Each row has a name. Each piece below is followed by the name of the row it came from, unless a question asks for something else. Each question is about the rows just above it.

1.365,0.185,-1.884,-2.895,0.997,-0.921,-2.033,0.165,-0.497 : zop
1.127,-0.938,1.790,-8.950,-1.623,-3.314,3.902,4.295,0.972 : manu
4.872,-1.722,-1.616,-8.397,-0.866,-3.825,3.714,2.081,0.769 : tev
0.165,-1.884,-0.921,-2.033,-2.896,1.365,0.185,-0.497,0.997 : zinon
1.862,-1.426,0.062,4.187,0.246,2.643,1.016,-5.262,0.305 : buvem
2.748,-0.238,0.306,-0.898,1.776,-0.632,-0.752,-2.206,-0.508 : vumo
1.127,-0.938,1.790,2.085,-1.623,-3.314,3.902,4.295,0.972 : dis
0.246,4.187,1.016,2.643,0.063,-5.262,1.862,-1.426,0.305 : Nimu
1.365,0.185,-0.050,-2.895,0.997,-0.921,-2.895,0.165,-0.497 : tadi
Repeated in tadi: | -2.895
Put -5.262,-1.426,0.062,0.246,0.305,1.016,1.862,2.643,4.187 back in order: which row is it? | buvem
-0.497,1.365,0.185,-1.884,-2.895,0.997,-0.921,-2.033,0.165 is which row reordered? | zop

-0.050,-0.797,1.027,-8.103  tebuv
-0.797,1.027,-0.440,-5.739  dula
-0.200,3.016,1.197,-7.164  zar
-0.050,-8.104,-0.797,1.027  zabos
-0.797,1.027,-0.049,1.027  feda
-0.175,-0.175,1.119,-7.861  govos
1.027,-0.049,1.027,-0.797 is which row reordered? | feda
-8.103,1.027,-0.797,-0.050 is which row reordered? | tebuv
Which value appears more than once in govos? | -0.175
Repeated in feda: | 1.027

-0.934,-0.129,-1.698,1.486,-0.078,1.259,-1.547,1.922,-0.176,-1.017,-0.407,2.575,-2.688,1.334,2.420 = sitob
3.567,5.228,0.411,6.109,3.011,6.081,4.674,7.707,6.525,8.808,1.606,1.539,3.549,1.968,5.312 = fak
1.136,2.371,-1.220,1.699,3.070,1.172,-1.088,3.028,1.198,0.322,2.182,0.055,0.139,0.362,1.806 = Kug
1.334,-2.688,-1.697,1.259,-0.934,-1.017,1.922,-0.129,1.486,-0.176,2.575,-0.078,-0.407,2.420,-1.547 = fol
-1.186,-1.683,-2.690,-0.797,-2.398,-0.797,-2.653,-3.163,-4.699,-0.797,-3.568,-5.509,0.713,1.274,-0.797 = Gabot
-2.398,1.273,-1.683,-1.186,-0.797,-3.163,-0.797,-5.509,-3.568,-4.699,-0.797,-0.797,-2.653,0.713,-2.690 = luzik
-0.797,1.274,0.713,-5.509,-3.568,-0.797,-4.699,-3.163,-2.653,-0.797,-2.398,-0.797,-2.690,-1.683,-1.186 is which row reordered? | Gabot
Put 1.334,-0.934,-0.176,1.486,-1.547,-0.078,-0.129,-1.697,1.922,2.420,-0.407,-2.688,-1.017,1.259,2.575 back in order: which row is it? | fol
Which row holds these entries in another order? 2.575,-2.688,1.334,2.420,-0.934,-0.129,-1.698,1.486,-0.078,1.259,-1.547,1.922,-0.176,-1.017,-0.407 | sitob
Which value appears more than once in luzik? | -0.797
Which row holds these entries in another order? 2.182,2.371,0.322,0.055,-1.220,0.362,3.070,1.699,0.139,1.136,1.198,1.172,1.806,-1.088,3.028 | Kug
-2.690,0.713,-2.653,-0.797,-0.797,-4.699,-3.568,-5.509,-0.797,-3.163,-0.797,-1.186,-1.683,1.273,-2.398 is which row reordered? | luzik

4.078,1.617,-6.003,0.154,-5.945,6.260,5.480,-3.987 = pedag
6.169,-0.007,-7.137,-0.404,2.323,-2.447,5.421,-2.353 = nem
1.684,1.070,0.553,-0.321,1.925,-0.464,1.684,-0.519 = Pagop
3.337,-0.186,-4.715,-2.018,-2.667,2.821,2.468,-1.714 = dinul
-1.015,2.277,-0.037,-2.944,-7.264,8.219,-0.548,1.184 = Fot
-2.447,-7.137,5.422,-0.007,-2.353,6.169,-0.404,2.323 = gima
The value that Pagop holds more than once: | 1.684
Which row holds these entries in another order? -0.519,-0.464,-0.321,0.553,1.070,1.684,1.684,1.925 | Pagop
-2.353,5.421,-2.447,2.323,-0.404,-7.137,-0.007,6.169 is which row reordered? | nem

7.029,-0.388,-0.388,-0.388 -> Bilu
0.158,-3.875,-0.388,7.030 -> Rep
-0.387,-3.875,7.029,0.158 -> Liku
2.951,-4.138,1.900,4.163 -> pema
-4.811,4.163,4.163,4.163 -> ronu
4.163,1.900,-4.138,2.951 is which row reordered? | pema
Which row holds these entries in another order? -0.388,7.029,-0.388,-0.388 | Bilu
4.163,-4.811,4.163,4.163 is which row reordered? | ronu
The value that ronu holds more than once: | 4.163
-0.388,-0.388,-0.388,7.029 is which row reordered? | Bilu
The value that Bilu holds more than once: | -0.388
2.951,-4.138,1.900,4.163 is in which row? | pema

-1.439,-1.619,3.422,-2.101,-4.066,5.221,-4.318,-0.524,-7.802,-7.353,-7.948,-6.802,-2.696,-1.492,5.436,-4.250,-6.364,-8.713 -> biguf
-3.208,3.065,-3.975,1.382,4.451,1.660,-2.976,-4.182,-0.188,-0.035,-2.097,0.623,4.213,-0.786,0.416,-2.213,1.555,-1.211 -> Lon
3.087,-5.373,0.148,-2.371,-2.209,-8.217,2.483,2.986,2.063,2.437,4.327,0.211,-4.291,-0.760,-6.379,2.776,-0.280,4.753 -> boz
4.451,1.383,-0.786,-3.975,0.623,-3.208,-2.097,-4.182,3.065,-2.213,-0.035,-2.976,-0.188,-1.211,0.416,4.213,1.555,1.660 -> Zafek
-0.902,-3.784,5.135,-4.625,-1.089,3.781,-5.817,0.689,-7.638,-8.775,-6.692,-7.580,-1.506,-6.404,6.035,6.035,-6.735,-6.740 -> Reb
-0.295,0.028,-0.906,-1.748,1.594,-0.379,-1.445,-1.197,-0.574,-1.556,-0.891,-0.675,-0.295,-2.154,0.686,-0.295,-0.018,-0.295 -> Lazo
3.087,-5.373,0.148,-2.371,2.483,-8.217,2.483,2.986,1.191,2.437,4.327,2.483,-4.291,-0.760,-6.379,2.776,-0.280,4.753 -> zim
-0.983,0.777,-0.155,-1.928,-1.779,0.037,-1.724,-2.689,0.977,-2.104,-1.703,0.909,1.295,0.288,2.076,2.398,0.431,0.090 -> rike
The value that Reb holds more than once: | 6.035
Which value appears more than once in zim? | 2.483
Which row holds these entries in another order? -0.786,0.416,-2.213,1.555,-1.211,-3.208,3.065,-3.975,1.382,4.451,1.660,-2.976,-4.182,-0.188,-0.035,-2.097,0.623,4.213 | Lon
Repeated in Lazo: | -0.295

-1.017,0.981,-3.268,-0.724,2.551,-1.363,-3.249,-1.681,2.369,-0.143,1.679 = sumes
3.573,-2.431,-0.211,-3.589,-0.624,-3.452,-2.883,-2.460,1.979,-5.802,0.443 = mem
0.710,-2.754,0.795,0.924,-0.915,1.436,-2.744,-3.756,0.041,2.102,1.771 = nulo
0.710,-2.754,0.795,0.924,-0.915,1.436,-2.744,-3.756,-5.555,1.436,1.436 = Mubom
-0.143,0.981,-0.724,-1.363,-3.249,-1.017,1.678,2.369,2.551,-1.681,-3.268 = ton
Put -2.460,-5.802,-0.624,-3.452,-3.589,-2.431,3.573,0.443,1.979,-2.883,-0.211 back in order: which row is it? | mem
0.443,-5.802,1.979,-2.460,-2.883,-3.452,-0.624,-3.589,-0.211,-2.431,3.573 is which row reordered? | mem
Repeated in Mubom: | 1.436
-5.555,-3.756,-2.754,-2.744,-0.915,0.710,0.795,0.924,1.436,1.436,1.436 is which row reordered? | Mubom
-3.249,-3.268,-0.143,1.678,0.981,-1.363,2.551,-0.724,-1.681,2.369,-1.017 is which row reordered? | ton

0.057,-3.712,2.982,0.785,-0.413,-5.698,-0.879,4.363,1.474,-2.598 = mon
2.283,-0.866,-4.651,1.617,2.849,2.827,-1.400,-1.988,5.141,-2.463 = Soz
-1.563,-4.620,-7.072,-0.048,4.006,1.887,1.191,1.819,-3.047,-5.601 = Nezav
-1.667,-4.876,-0.667,0.862,0.128,-1.667,0.128,0.566,-4.184,-1.667 = nire
1.455,-1.779,0.356,0.832,1.455,1.797,3.872,5.358,2.266,1.187 = Satim
-5.258,7.217,1.531,-2.004,3.183,3.865,0.854,-0.663,-0.399,-1.942 = nikop
0.467,4.709,-2.836,4.117,-1.377,-0.614,-2.065,1.559,-0.950,-0.762 = Kerav
3.791,-2.601,-1.031,2.611,-0.055,2.379,-0.055,4.743,5.382,5.896 = niven
-0.424,-3.840,-0.243,-1.745,-4.290,1.384,-1.022,1.384,-2.074,2.521 = Tiru
3.461,9.626,5.890,-3.312,3.201,1.303,0.775,-0.860,5.954,-0.105 = bal
Repeated in Satim: | 1.455
The value that niven holds more than once: | -0.055
The value that Tiru holds more than once: | 1.384
asked: 3.461,9.626,5.890,-3.312,3.201,1.303,0.775,-0.860,5.954,-0.105 | bal
asked: -0.424,-3.840,-0.243,-1.745,-4.290,1.384,-1.022,1.384,-2.074,2.521 | Tiru

3.388,-4.059,-2.641,-2.484,3.129,0.336,-2.599,1.245,2.469,4.997,-2.600,-3.392 = kav
-1.772,5.154,1.645,-1.622,2.794,3.687,-1.004,-1.153,2.010,-3.187,3.986,2.677 = guvi
-2.600,-2.600,-2.600,-3.392,2.469,3.129,-2.600,3.388,-2.641,-2.600,1.245,-2.484 = Guti
Put 2.010,-3.187,3.986,2.677,-1.772,5.154,1.645,-1.622,2.794,3.687,-1.004,-1.153 back in order: which row is it? | guvi
-2.484,1.245,-2.600,-2.641,3.388,-2.600,3.129,2.469,-3.392,-2.600,-2.600,-2.600 is which row reordered? | Guti
Repeated in Guti: | -2.600
Put -4.059,-3.392,-2.641,-2.600,-2.599,-2.484,0.336,1.245,2.469,3.129,3.388,4.997 back in order: which row is it? | kav
Put -3.392,-2.641,-2.600,-2.600,-2.600,-2.600,-2.600,-2.484,1.245,2.469,3.129,3.388 back in order: which row is it? | Guti
asked: -1.772,5.154,1.645,-1.622,2.794,3.687,-1.004,-1.153,2.010,-3.187,3.986,2.677 | guvi

0.780,1.989,1.609,-1.747,0.858,1.649,3.617,-3.954,-1.750,-0.045,-4.390,9.231,0.611,-4.061,1.204,1.796,5.103,3.818,1.861,-0.353,1.586,0.710,2.063,-2.323,1.579,2.115,1.243,3.447,4.455,-0.330,-0.617,2.115,-3.222,-1.265,1.818,1.569,0.295,-3.582,1.221,3.052,0.242,0.175,-0.226,-2.679,-0.419,-1.663,1.693,0.278,-2.221,4.386,0.170,0.346,0.242,-1.633,-1.663,-0.529,-2.129,6.200,-1.454  puro
0.455,8.582,-0.291,-1.096,-2.912,1.993,-1.889,5.644,-2.031,-1.282,-4.722,1.128,0.427,-4.667,-0.651,-0.563,2.630,0.651,-1.343,-0.096,3.714,0.155,0.530,-0.759,0.670,4.516,-1.720,-0.833,-1.051,-1.275,-1.249,4.516,-1.443,0.613,2.116,1.320,-0.022,1.762,0.774,0.176,0.657,3.118,-1.295,2.569,-4.230,-5.567,2.116,-0.574,0.115,-0.717,-5.076,4.681,0.657,-3.728,-5.567,0.319,-2.741,-4.579,1.753  Daz
-1.300,0.997,1.800,-0.517,0.272,2.877,-0.543,2.203,-6.201,-0.939,-1.766,-4.858,-1.848,-1.037,-1.026,1.303,-4.295,-3.998,0.774,-3.698,0.008,-4.253,-0.067,2.962,-3.698,-4.401,-1.034,-2.306,1.774,3.867,-0.475,1.081,-3.574,-3.907,2.164,-0.067,-7.359,-2.248,0.327,-1.739,-0.995,0.750,1.650,1.773,0.573,3.968,3.498,-0.816,0.740,5.353,-0.801,-2.324,-2.342,-2.952,-5.113,-2.383,0.550,4.986,1.809  Gebad
-3.062,0.366,-0.423,-1.160,-3.468,1.969,0.715,-1.749,3.058,-1.078,0.123,4.986,1.712,1.167,3.198,0.256,-2.412,0.297,0.734,-0.764,3.230,-1.623,-0.462,-1.000,-0.269,-2.149,-2.370,-0.721,0.118,-1.299,2.752,-2.149,1.461,0.095,-1.377,6.192,-4.636,-1.570,2.121,1.620,-0.060,-0.172,-1.295,-2.926,1.417,-1.077,0.557,0.347,-0.413,-2.087,2.377,-2.830,-0.060,4.365,-1.077,0.905,-4.437,0.552,0.277  Sefo
-6.845,0.621,-4.096,6.008,2.549,-2.991,-2.797,0.262,1.663,-1.675,-1.056,5.853,-2.396,3.235,2.462,1.240,1.011,1.249,-3.218,0.334,-4.517,-0.220,0.209,0.526,-1.298,-3.541,0.113,-1.673,-0.175,1.537,-0.269,-3.541,-1.663,-0.065,4.929,0.415,-0.482,1.778,4.661,-0.222,-3.551,0.270,3.215,-0.482,5.113,1.227,1.793,-0.050,-2.433,-1.463,-0.482,5.182,-3.551,-1.763,1.227,0.476,-1.243,1.706,-0.266  fubob
5.353,-1.034,3.498,-4.401,-0.939,4.986,-4.858,0.997,-1.766,2.164,-2.306,3.968,-2.324,-2.383,-1.037,-2.248,-4.253,-1.026,-0.543,-0.816,3.867,0.008,-2.342,-0.517,-3.574,-0.067,2.203,0.550,1.081,-5.113,-3.907,-0.067,0.750,-1.300,2.962,2.877,1.800,-0.995,0.327,1.303,1.774,-2.952,-6.201,0.774,-1.848,-3.698,1.809,0.272,-7.359,-1.739,-4.295,0.573,1.774,-3.998,-3.698,-0.475,0.740,-0.801,1.650  sipo
0.576,5.202,-0.425,1.845,2.166,-3.214,2.033,-1.042,5.512,-0.651,4.320,6.446,-0.772,6.198,-1.929,0.273,-3.566,-0.232,-3.174,-0.261,1.450,2.760,1.963,-1.815,-6.914,-1.656,-0.982,-0.475,-2.950,-1.003,3.285,-1.656,2.533,-0.520,-3.587,-5.763,-5.297,0.758,0.856,-0.823,1.679,2.364,-1.773,-0.475,1.021,-0.042,-2.633,1.022,4.243,-1.076,5.073,5.471,1.679,-1.222,-0.042,-0.157,0.314,2.494,1.717  getap
Which row holds these entries in another order? 1.650,-0.801,0.740,-0.475,-3.698,-3.998,1.774,0.573,-4.295,-1.739,-7.359,0.272,1.809,-3.698,-1.848,0.774,-6.201,-2.952,1.774,1.303,0.327,-0.995,1.800,2.877,2.962,-1.300,0.750,-0.067,-3.907,-5.113,1.081,0.550,2.203,-0.067,-3.574,-0.517,-2.342,0.008,3.867,-0.816,-0.543,-1.026,-4.253,-2.248,-1.037,-2.383,-2.324,3.968,-2.306,2.164,-1.766,0.997,-4.858,4.986,-0.939,-4.401,3.498,-1.034,5.353 | sipo
The row with 0.576,5.202,-0.425,1.845,2.166,-3.214,2.033,-1.042,5.512,-0.651,4.320,6.446,-0.772,6.198,-1.929,0.273,-3.566,-0.232,-3.174,-0.261,1.450,2.760,1.963,-1.815,-6.914,-1.656,-0.982,-0.475,-2.950,-1.003,3.285,-1.656,2.533,-0.520,-3.587,-5.763,-5.297,0.758,0.856,-0.823,1.679,2.364,-1.773,-0.475,1.021,-0.042,-2.633,1.022,4.243,-1.076,5.073,5.471,1.679,-1.222,-0.042,-0.157,0.314,2.494,1.717 is | getap
4.681,0.657,-3.728,-5.567,0.319,-2.741,-4.579,1.753,0.455,8.582,-0.291,-1.096,-2.912,1.993,-1.889,5.644,-2.031,-1.282,-4.722,1.128,0.427,-4.667,-0.651,-0.563,2.630,0.651,-1.343,-0.096,3.714,0.155,0.530,-0.759,0.670,4.516,-1.720,-0.833,-1.051,-1.275,-1.249,4.516,-1.443,0.613,2.116,1.320,-0.022,1.762,0.774,0.176,0.657,3.118,-1.295,2.569,-4.230,-5.567,2.116,-0.574,0.115,-0.717,-5.076 is which row reordered? | Daz
Which row holds these entries in another order? -0.482,0.262,-3.551,-3.541,6.008,0.476,0.415,-2.991,-1.298,2.549,-3.218,-1.056,-2.797,1.249,1.663,5.853,1.778,3.215,4.661,-1.675,4.929,-0.482,-1.763,5.182,0.334,1.227,-0.269,-1.463,-0.222,1.011,0.113,-0.175,-1.663,1.706,2.462,-2.433,0.526,-1.243,-0.065,-0.482,3.235,1.227,1.240,1.793,-3.551,0.621,-4.096,-2.396,-3.541,-4.517,0.209,-6.845,1.537,-0.050,-0.266,-1.673,0.270,-0.220,5.113 | fubob

-0.594,1.397,1.397,-1.760,1.397,1.397,0.769,-4.046,-1.391,1.397 : darof
0.769,-1.391,-1.391,0.414,-1.391,1.397,-1.391,-0.594,-4.046,-0.922 : kadom
-1.760,-0.594,0.414,-1.391,-4.045,1.515,1.397,-0.922,-5.054,0.769 : zad
-0.922,-4.046,-0.594,-1.391,1.397,-1.391,0.414,-1.391,-1.391,0.769 is which row reordered? | kadom
Which row holds these entries in another order? 0.769,-5.054,-0.922,1.397,1.515,-4.045,-1.391,0.414,-0.594,-1.760 | zad
Put 1.397,-1.391,-4.046,0.769,1.397,1.397,-1.760,1.397,1.397,-0.594 back in order: which row is it? | darof
The value that darof holds more than once: | 1.397
Which value appears more than once in kadom? | -1.391
Where do -0.594,1.397,1.397,-1.760,1.397,1.397,0.769,-4.046,-1.391,1.397 appear? | darof
Where do 0.769,-1.391,-1.391,0.414,-1.391,1.397,-1.391,-0.594,-4.046,-0.922 appear? | kadom

1.578,-7.828,0.054,-2.181,2.247,-1.652,-0.599 -> niveg
-6.834,-0.787,-0.242,-4.408,-0.644,-1.606,-5.282 -> Vizo
-5.317,-0.787,-6.701,-6.052,-0.846,-2.129,-0.599 -> Niruv
-0.599,-0.787,0.054,3.322,-0.838,6.005,-0.599 -> Vokik
3.577,-0.787,0.054,3.322,-0.838,6.005,-0.599 -> saz
-5.555,1.131,-0.460,1.307,2.750,1.869,-8.516 -> giv
7.175,-2.643,-2.070,1.309,-4.469,-1.652,5.277 -> Mivaf
-0.862,-0.787,1.281,8.467,8.275,-1.652,3.932 -> tutef
1.140,5.268,8.397,1.307,-1.224,-1.652,-0.599 -> Gazu
1.578,-7.828,0.054,-2.181,2.247,-1.652,-0.976 -> tezer
1.578,1.578,2.156,-0.547,-0.644,-1.652,-0.599 -> vopal
The value that Vokik holds more than once: | -0.599
Put -7.828,-2.181,-1.652,-0.599,0.054,1.578,2.247 back in order: which row is it? | niveg

1.963,-2.415,-3.586,-1.741,1.963,-3.357,-0.264,0.323  didu
-4.199,2.690,-4.199,-4.199,2.690,-4.199,-2.231,-4.199  rom
3.179,1.607,0.671,-8.210,-3.197,1.116,7.475,-5.969  Vom
The value that didu holds more than once: | 1.963
Put -0.264,0.323,1.963,-2.415,-3.586,-1.741,1.963,-3.357 back in order: which row is it? | didu
asked: 3.179,1.607,0.671,-8.210,-3.197,1.116,7.475,-5.969 | Vom
asked: 1.963,-2.415,-3.586,-1.741,1.963,-3.357,-0.264,0.323 | didu
Which row holds -4.199,2.690,-4.199,-4.199,2.690,-4.199,-2.231,-4.199? | rom
-8.210,-5.969,-3.197,0.671,1.116,1.607,3.179,7.475 is which row reordered? | Vom

-6.721,5.780,2.856,5.780,-5.701,5.780 : Paf
0.465,4.590,0.465,0.465,0.873,0.465 : Kiroz
-5.091,-9.363,5.931,1.397,2.378,3.270 : defa
-8.176,2.979,-6.378,-2.654,-2.934,4.830 : taze
-6.094,-3.699,0.629,-5.258,-3.928,-2.226 : keber
-7.133,-3.191,9.291,-9.505,2.504,0.274 : faku
-3.699,-6.094,-3.928,-2.226,0.628,-5.258 : Tipob
0.388,1.635,-2.888,5.819,8.190,-5.363 : puz
Repeated in Kiroz: | 0.465
-3.928,-6.094,-3.699,0.629,-2.226,-5.258 is which row reordered? | keber
Put 0.628,-5.258,-3.699,-6.094,-3.928,-2.226 back in order: which row is it? | Tipob
Which value appears more than once in Paf? | 5.780

-5.987,0.839,-4.075,4.757,2.159,-0.436,1.450,7.910 -> lerim
-6.842,-0.843,-2.865,3.837,7.536,-2.865,-2.865,-2.865 -> tupa
7.910,4.757,1.450,-0.436,0.840,2.159,-4.075,-5.987 -> navu
-0.490,-2.419,-1.129,-5.593,-0.490,-1.099,-5.355,-0.490 -> kuzu
The value that kuzu holds more than once: | -0.490
Put 7.910,0.839,-0.436,-4.075,2.159,4.757,1.450,-5.987 back in order: which row is it? | lerim
Repeated in tupa: | -2.865
Which row holds these entries in another order? 7.910,1.450,-0.436,2.159,4.757,-4.075,0.839,-5.987 | lerim
-2.865,-6.842,-0.843,-2.865,3.837,7.536,-2.865,-2.865 is which row reordered? | tupa
asked: -6.842,-0.843,-2.865,3.837,7.536,-2.865,-2.865,-2.865 | tupa

